arr = -3.47   3.98  -1.76   2.42  -4.05   3.01   0.88   5.15  -7.28  -2.31  -1.02  -2.10   5.88  -0.24
arr[0] = -3.47
arr[8] = -7.28
arr[4] = -4.05
arr[12] = 5.88
arr[5] = 3.01
arr[10] = -1.02
arr[1] = 3.98
arr[11] = -2.10
arr[9] = -2.31

W =
[[-0.15 -1.12 -3.26 -1.63 -0.96 -1.95 -1.35  5.67 -1.29 -3.10 -0.18 -1.40]
 [ 0.34  0.50 -3.16 -0.79 -1.67 -0.14  0.13  4.61 -2.65 -2.96 -0.12 -0.95]
 [ 0.13  0.19 -3.58 -2.13 -1.34 -0.61 -0.37  5.27 -2.91 -3.20 -0.88 -0.34]
 [ 0.36  2.27 -3.00 -0.84 -1.56 -0.68 -0.45  3.70 -3.28 -1.89  0.02  1.30]
 [-0.02 -1.54 -2.77 -1.92 -0.26 -0.73 -1.67  5.52 -3.13 -3.32 -1.83 -2.64]
 [ 0.50 -0.31 -2.79 -0.85 -1.47 -0.30 -0.03  5.37 -2.13 -3.28 -0.57 -0.97]
 [-0.17 -1.77 -2.28 -1.08 -1.07 -0.52 -1.42  5.51 -2.43 -2.95 -1.17 -2.44]
 [ 0.34 -0.80 -2.50 -0.64 -1.45 -0.73 -0.08  5.46 -1.63 -3.41 -0.44 -1.17]
 [ 0.31  2.57 -2.94 -0.68 -1.04  1.11 -2.00  4.25 -4.00 -0.49 -0.10  0.84]
 [-0.14 -1.63 -2.08 -1.17 -1.26 -0.36 -0.69  5.98 -2.30 -3.30 -1.21 -1.46]
 [ 0.17 -1.29 -2.95 -1.53 -0.20 -0.58 -2.10  5.57 -2.82 -2.77 -1.37 -3.19]
 [ 0.28 -0.67 -2.76 -1.31 -1.33 -0.66 -0.27  5.75 -2.04 -3.40 -0.86
  -0.84]]
W[0, 0] => -0.15
W[8] => [0.31, 2.57, -2.94, -0.68, -1.04, 1.11, -2.00, 4.25, -4.00, -0.49, -0.10, 0.84]
W[4] => [-0.02, -1.54, -2.77, -1.92, -0.26, -0.73, -1.67, 5.52, -3.13, -3.32, -1.83, -2.64]
W[2, 4] => -1.34
W[:, 11] => [-1.40, -0.95, -0.34, 1.30, -2.64, -0.97, -2.44, -1.17, 0.84, -1.46, -3.19, -0.84]
W[1, 6] => 0.13
W[8, 6] => -2.00
W[11, 7] => 5.75
W[7] => [0.34, -0.80, -2.50, -0.64, -1.45, -0.73, -0.08, 5.46, -1.63, -3.41, -0.44, -1.17]
W[11, 9] => -3.40
W[:, 3] => [-1.63, -0.79, -2.13, -0.84, -1.92, -0.85, -1.08, -0.64, -0.68, -1.17, -1.53, -1.31]
W[0, 11] => -1.40
W[1, 8] => -2.65
W[5, 7] => 5.37
W[8, 7] => 4.25
W[5] => [0.50, -0.31, -2.79, -0.85, -1.47, -0.30, -0.03, 5.37, -2.13, -3.28, -0.57, -0.97]
W[:, 2] => [-3.26, -3.16, -3.58, -3.00, -2.77, -2.79, -2.28, -2.50, -2.94, -2.08, -2.95, -2.76]
W[4, 0] => -0.02
W[7, 2] => -2.50
W[5, 9] => -3.28
W[7, 4] => -1.45
W[7, 10] => -0.44
W[3, 11] => 1.30
W[3, 8] => -3.28
W[4, 11] => -2.64
W[10] => [0.17, -1.29, -2.95, -1.53, -0.20, -0.58, -2.10, 5.57, -2.82, -2.77, -1.37, -3.19]
W[10, 2] => -2.95
W[1, 2] => -3.16
W[11, 10] => -0.86
W[4, 1] => -1.54
W[:, 0] => [-0.15, 0.34, 0.13, 0.36, -0.02, 0.50, -0.17, 0.34, 0.31, -0.14, 0.17, 0.28]

x =
-4.21, 3.02, 0.04, 0.01, -4.22, 1.10, 3.04, 0.68, -3.92, -3.83
-0.36, 3.01, 3.20, 1.54, -0.57, 2.60, 2.60, 3.08, -0.94, -0.57
-3.91, 2.88, -1.24, 0.35, -3.74, 0.57, 3.25, -0.21, -3.04, -3.25
-0.25, -0.09, 0.40, -0.16, -0.32, 0.03, -0.24, 0.27, -0.50, -0.38
2.30, -0.84, -1.57, -3.07, 2.46, 0.90, -0.34, -2.49, 2.87, 2.74
-2.22, -3.78, 0.32, 7.35, -2.36, -6.83, -4.66, 2.72, -3.20, -3.49
2.40, -0.58, -2.77, -4.40, 2.70, 1.37, 0.29, -3.81, 3.50, 3.24
1.80, 0.82, 2.08, 1.25, 1.69, 1.32, 0.59, 1.79, 1.38, 1.54
x[0, 0] => -4.21
x[:, 5] => [1.10, 2.60, 0.57, 0.03, 0.90, -6.83, 1.37, 1.32]
x[4, 3] => -3.07
x[7, 0] => 1.80
x[4, 5] => 0.90
x[4] => [2.30, -0.84, -1.57, -3.07, 2.46, 0.90, -0.34, -2.49, 2.87, 2.74]
x[:, 4] => [-4.22, -0.57, -3.74, -0.32, 2.46, -2.36, 2.70, 1.69]
x[5, 1] => -3.78
x[1, 1] => 3.01
x[5, 6] => -4.66
x[:, 1] => [3.02, 3.01, 2.88, -0.09, -0.84, -3.78, -0.58, 0.82]
x[0, 8] => -3.92
x[2, 3] => 0.35
x[:, 2] => [0.04, 3.20, -1.24, 0.40, -1.57, 0.32, -2.77, 2.08]
x[0] => [-4.21, 3.02, 0.04, 0.01, -4.22, 1.10, 3.04, 0.68, -3.92, -3.83]
x[3, 9] => -0.38
x[3, 8] => -0.50
x[5, 2] => 0.32
x[2, 8] => -3.04
x[6, 4] => 2.70
x[0, 7] => 0.68
x[1] => [-0.36, 3.01, 3.20, 1.54, -0.57, 2.60, 2.60, 3.08, -0.94, -0.57]
x[7, 9] => 1.54
x[5, 9] => -3.49
x[:, 8] => [-3.92, -0.94, -3.04, -0.50, 2.87, -3.20, 3.50, 1.38]
x[5, 7] => 2.72
x[2] => [-3.91, 2.88, -1.24, 0.35, -3.74, 0.57, 3.25, -0.21, -3.04, -3.25]
x[7, 6] => 0.59
x[7, 1] => 0.82
x[1, 3] => 1.54

data =
[[ 688  213  351  650  363]
 [ 243   24  177  290  932]
 [ 876  293  159  543   83]
 [-355   42 -387  480 -547]
 [ 407  179  393 -513  600]
 [ 566   92 -299  -52  231]
 [-441    7 -219 -646  -97]]
data[0, -5] => 688
data[4, 2] => 393
data[3] => [-355, 42, -387, 480, -547]
data[-5, 4] => 83
data[5, 3] => -52
data[-3, 3] => -513
data[1, 3] => 290
data[-2] => [566, 92, -299, -52, 231]
data[0, 2] => 351
data[0] => [688, 213, 351, 650, 363]
data[-6, 0] => 243
data[2] => [876, 293, 159, 543, 83]
data[4, 0] => 407
data[-6] => [243, 24, 177, 290, 932]
data[:, 1] => [213, 24, 293, 42, 179, 92, 7]
data[:, -1] => [363, 932, 83, -547, 600, 231, -97]

m = -1.2   0.9   0.9   0.7   1.4   1.7  -0.5  -0.8   1.1   0.8   0.0  -0.2   0.4  -0.2   2.0
m[0] => -1.2
m[9] => 0.8
m[1] => 0.9
m[-12] => 0.7
m[-10] => 1.7
m[13] => -0.2

B = -3.37,-1.01,0.67,-4.93,-7.21,-5.23,4.34,5.26
B[0] -> -3.37
B[1] -> -1.01
B[4] -> -7.21
B[2] -> 0.67
B[7] -> 5.26
